These are the activations of a small neural network, seen along a few directions. Each row is one input.
Each table varies a few parts of the input and shows all the possible inputs, shuffled.
Descriptions start from the smaller parts, as in this example, which fits no table here: values(2) and (point or ring(11) or (line(6) and ring(8))).
Shared parts are said once, and a part with two or three values counts as separate values.
(in the rows, 128 means zero)

Other details of the inputs shift rows strongly along three fixed directions, in all tables alike. That doesn't count.

Rows:
R1: [ 63 165  92 150 136 106 128 175 119 136 203 139 138]
R2: [ 73 152 101 134 152 126 109 143 119 143 170 142 126]
R3: [140 103 213  99 119 158 153 124  90 149  95  57 132]
R4: [183 169 130 133 113 100 170 154 172 102 119 124 121]
R5: [105  81 171 108 146 177  88  89  83 157  93 111 129]
R6: [ 69 118 100 138 148 142  94  99  99 151 158 180 147]
R7: [214 121 185 113 103 129 161 129 148 108  60  84 115]
R8: [ 95 108 144 134 128 153 141 143 115 129 158 102 148]
R9: [131 103 197 128 126 171 135 170 106 141 125  64 155]
R10: [101 112 161 106 144 149 129  98 100 156 131 123 150]
R11: [ 72 115  88 140 146 144 115  96 117 138 168 172 147]
R12: [189 142 139 124 117 116 152 116 157 111  90 134 120]
R13: [ 98 169 142 121 130 103 166 181 129 135 181  86 136]
R14: [175 141 120 150 103 103 148 173 170  79 124 118 118]
R15: [161 110  94 131 146 139  78  61 150 119  73 201 115]
R16: [126 130 188 141 113 146 155 208 123 119 155  63 153]
R17: [180 150 112 145 112  98 132 174 162 103 110 104 107]
R18: [179  87 120 131 112 132 117  90 145 102  71 131 110]
R19: [ 62 145  91 141 137 109 110 143 101 146 179 141 126]
R20: [103  98 143 129 126 151 132 126 109 131 139 102 137]
R21: [ 71 158  94 151 132 113 140 171 130 119 206 144 143]
R22: [117  76 170 123 145 190  98  94  91 158 104 129 161]
R23: [134  73 217 119 117 179 122 140  86 138  96  64 148]
R24: [149 181  67 125 116  72 145 139 168 116 141 160  96]
R25: [178 143 125 137 124 117 123 153 168  98  99 124 109]
R26: [ 90 106 121  99 146 153 106  54  91 172 123 175 135]
R27: [178  85 115 100 132 148  94  15 130 140  46 204 118]
R28: [ 64 176  82 122 145  85 137 136 119 150 192 141 124]
R29: [157 174  79 127 120  88 148 135 173 114 138 170 111]
R30: [107 135 156 132 142 153 128 164 127 132 151 107 143]
R31: [149 188  72 134 122  68 151 134 163 113 137 155  99]
R32: [ 96 119 139 132 119 127 131 155 104 125 153  94 126]
R33: [ 99  94 138 130 131 157 126 113 108 134 138 117 143]
R34: [101 134 159 113 140 137 148 135 114 147 155 109 152]
R35: [ 70 118  92 138 142 132 105 101 105 137 163 173 138]
R36: [182 152 115 147 111 100 136 180 166 101 113 104 111]
R37: [163 134  87 117 131 119 119  69 156 127 100 205 121]
R38: [157 150  83 115 119  92 128 100 150 126 108 164  96]
R39: [ 91  84 142 101 163 172  96  26  88 171 111 186 161]
R40: [174 158 121 138 117 100 132 177 170  95 111 103  98]
R41: [128 105 193 128 112 149 136 176 102 129 124  56 137]
R42: [217  67 193 125  96 154 128 120 138  89  40  86 119]
R43: [150 105  69 136 123 111 102  69 144 109  91 172 101]
R44: [163 120  78 141 136 121  89  84 147 123  88 188 118]
R45: [ 76 168 102 125 144 112 145 123 114 153 179 152 135]
R46: [102 121 146 129 132 140 119 155  98 150 141  86 132]
R47: [176 163 122 124 113  81 157 156 168 103 116 107 108]
R48: [ 86 137 135 138 119 119 144 182 111 122 178  88 130]
Description of these inputs: line(6) and (values(3) or line(5)).
The inputs of R27 and R38 match in every part but the line(6) part. If R33 is changed in the same way as R27 into R38, which row does it become?
Answer: R43
List by row number the other rows that have the line(6) part in common with R48.
Answer: R17, R18, R24, R31, R40, R41, R47
List by row number the other rows that have the line(6) part in common with R4.
Answer: R11, R16, R21, R22, R30, R37, R39

Rows:
R49: [ 61 127 123 132 140 146 120 104  85 159 171 167 155]
R50: [174 166  96 119 123 101 167 139 169  94 134 123 107]
R51: [ 97 125 155 109 101 126 165 159 114 149 162  63 129]
R52: [167 111 117 127 119 123  91  65 117 125  66 174 110]
R53: [193  88 158 132 106 125 126 143 157  68  60  94  91]
R54: [122 105 164 129 123 152 151 167 102 119 155  60 153]
R55: [197 138 128 137 102 109 143 153 148 113  86 119 107]
R56: [ 78 148 126 141 134 134 130 205 119 137 185  88 127]
R57: [ 87  99 148 125 138 170 125  97  83 166 140 154 159]
R58: [130  98  61 140 116 126  92  76 150 115 104 170  96]
R59: [130 114 205 106 117 155 160 161 115 141 135  75 155]
R60: [ 78 124 147 140 132 109 149 178 105 115 170  73 133]
R61: [ 59 129 127 132 139 143 115 102  84 154 171 165 153]
R62: [ 98 124  49 136 143 131  97 100 130 114 160 188 117]
R63: [160 149 132 115 116 104 145 159 145 130 120 111 116]
R64: [219 102 150 139 112 126 128 143 154 104  56  91 119]
R65: [ 92  85 155 126 148 161  88  91  75 158 117 116 150]
R66: [158 176 102 131 112  79 152 158 177 101 145 148 120]
R67: [104  72 168 122 146 172  89  87  73 160 101 110 152]
R68: [117 112 179 140 127 152 147 173 115 128 148  72 163]
R69: [ 69 161 123 155 136 112 147 192 124 126 209 100 157]
R70: [168 169 110 122 111  79 137 156 161 111 121 127 104]
R71: [ 84 171 143 124 143 130 175 175 132 145 192  98 147]
R72: [ 98  70 168 117 143 189  80  98  81 154 102 116 136]
R73: [193 149 142 124 121 119 161 133 178 101  95 119 119]
R74: [210 118 138 127  93 124 155 137 143  87  89 111 114]
R75: [162 172  96 131 114  84 158 162 180 108 144 151 121]
R76: [ 76 118 129 102 148 145 114 102  85 184 148 146 142]
R77: [122 127  70 136 128  86 114  77 125 109 112 198  98]
R78: [109 139 163 129 118 135 151 181  96 149 153  80 135]
R79: [ 66  98 127 133 151 175 100 114 103 150 157 153 151]
R80: [123 186  87 147 115  79 142 177 138 121 164 134 110]
R81: [107 122 162 144 131 144 150 180 119 131 163  81 162]
R82: [178  74 122 133 130 167  91  75 151 111  60 177 125]
R83: [ 97 133 146 147 134 137 154 187 122 135 178  89 162]
R84: [163 150  95 148 117 104 118 174 169  96 119 125  97]
R85: [201 144 154 115 119 115 142 128 161 107  71  97 103]
R86: [142 100 215 124 109 172 161 161 101 137 117  72 156]
R87: [154 140 128 146 120 102 121 159 140 106 119  97 121]
R88: [ 69 157  38 155 150 109  91 115 147 119 183 214 124]
R89: [136 117 225 106 128 168 160 141 117 131 117  57 150]
R90: [158 161  88 162 120  86 140 165 176  89 143 138 128]
R91: [142 107 213  97 116 154 146 158 100 151 110  55 139]
R92: [ 79 147 124 140 135 135 132 206 120 140 185  89 127]
R93: [153  93 120  96 128 145 117  61 114 131 100 163 130]
R94: [ 40 160  91 121 170 137 138 105 112 173 200 173 151]
R95: [117 107  95 140 141 148  91  94 139 121 121 185 129]
R96: [146 140  94 122 146 122 120  62 156 125 104 193 122]
R97: [178 131 169 108 107 115 133 142 136 118  90  92 115]
R98: [ 92  69 183  89 138 154 119  73  73 152 104 120 134]
R99: [183  95 126 124 119 137  96  63 118 131  49 169 113]
R100: [151  97 132 107 133 147 118  69 130 145  91 177 141]
R101: [ 71 131 132 106 162 151 117  89  90 177 145 135 136]
R102: [124 183  98 131 120  83 156 170 163 116 176 145 128]
R103: [ 27 124  63 145 140 119 114 105  96 162 199 141 139]
R104: [183  81 116 133 134 139  85  66 129 126  50 157 123]
R105: [113 164  48 150 131  90 111  92 144 120 150 225 122]
R106: [101 126 188 106 135 131 170 150 109 126 138  60 122]
R107: [ 64 100 130 133 149 172  96 111 101 145 157 152 150]
R108: [113 191  78 156 117  82 159 181 154 113 188 156 127]
R109: [156 191  92 129 130  80 149 152 172 112 132 128  98]
R110: [137  85 112 125 104 139 115  57 110 139  87 151 114]
R111: [181  98 132 102 125 130  95  58 128 136  52 165 114]
R112: [179  96 143 107 122 136 104  53 140 120  63 176 129]
R113: [181 136 162 112 126 131 150 137 147 127  85  88 114]
R114: [ 67 163  33 149 150  97  75 117 133 128 175 199 106]
R115: [136 184  61 134 111  71 168 142 183 110 154 122  91]
R116: [102 157 173 111 136 131 150 161 112 144 152  66 129]
R117: [ 85  83 155 121 145 178  78 102  83 152 118 122 134]
R118: [ 94  82 151 126 149 165  93  94  77 163 116 118 151]
R119: [ 91 135  70 147 144 125  86 102 141 115 152 198 125]
R120: [179 127 164 130 101 122 135 147 125 114  88  96 115]
R121: [161 187  86 129 132  85 156 156 175 119 131 131 100]
R122: [178 135 175 117 122 136 157 130 157 108  96  98 128]
R123: [189 128 137 151 111 109 132 146 167  82  98 114 131]
What do these inputs look like to the network?
Answer: line(5) and (values(3) or (values(2) and line(6)))
The inputs of R97 and R87 match in every part but the line(5) part. If R102 is changed in the same way as R97 into R87, which row does it become?
Answer: R90
The inputs of R52 and R116 match in every part but the line(5) part. If R99 is changed in the same way as R52 into R116, which row does it become?
Answer: R101
Which other rows does R110 become when the values(3) part takes its other values? List them by row number.
Answer: R74, R77
Which other rows does R84 become when the values(2) part takes its other values? List them by row number.
Answer: R95
Which other rows does R104 become when the values(2) part takes its other values? List them by row number.
Answer: R81
Which other rows does R50 become when the line(5) part takes its other values? List them by row number.
Answer: R54, R62, R74, R93
Which other rows does R78 become when the line(5) part takes its other values? List them by row number.
Answer: R56, R63, R104, R113
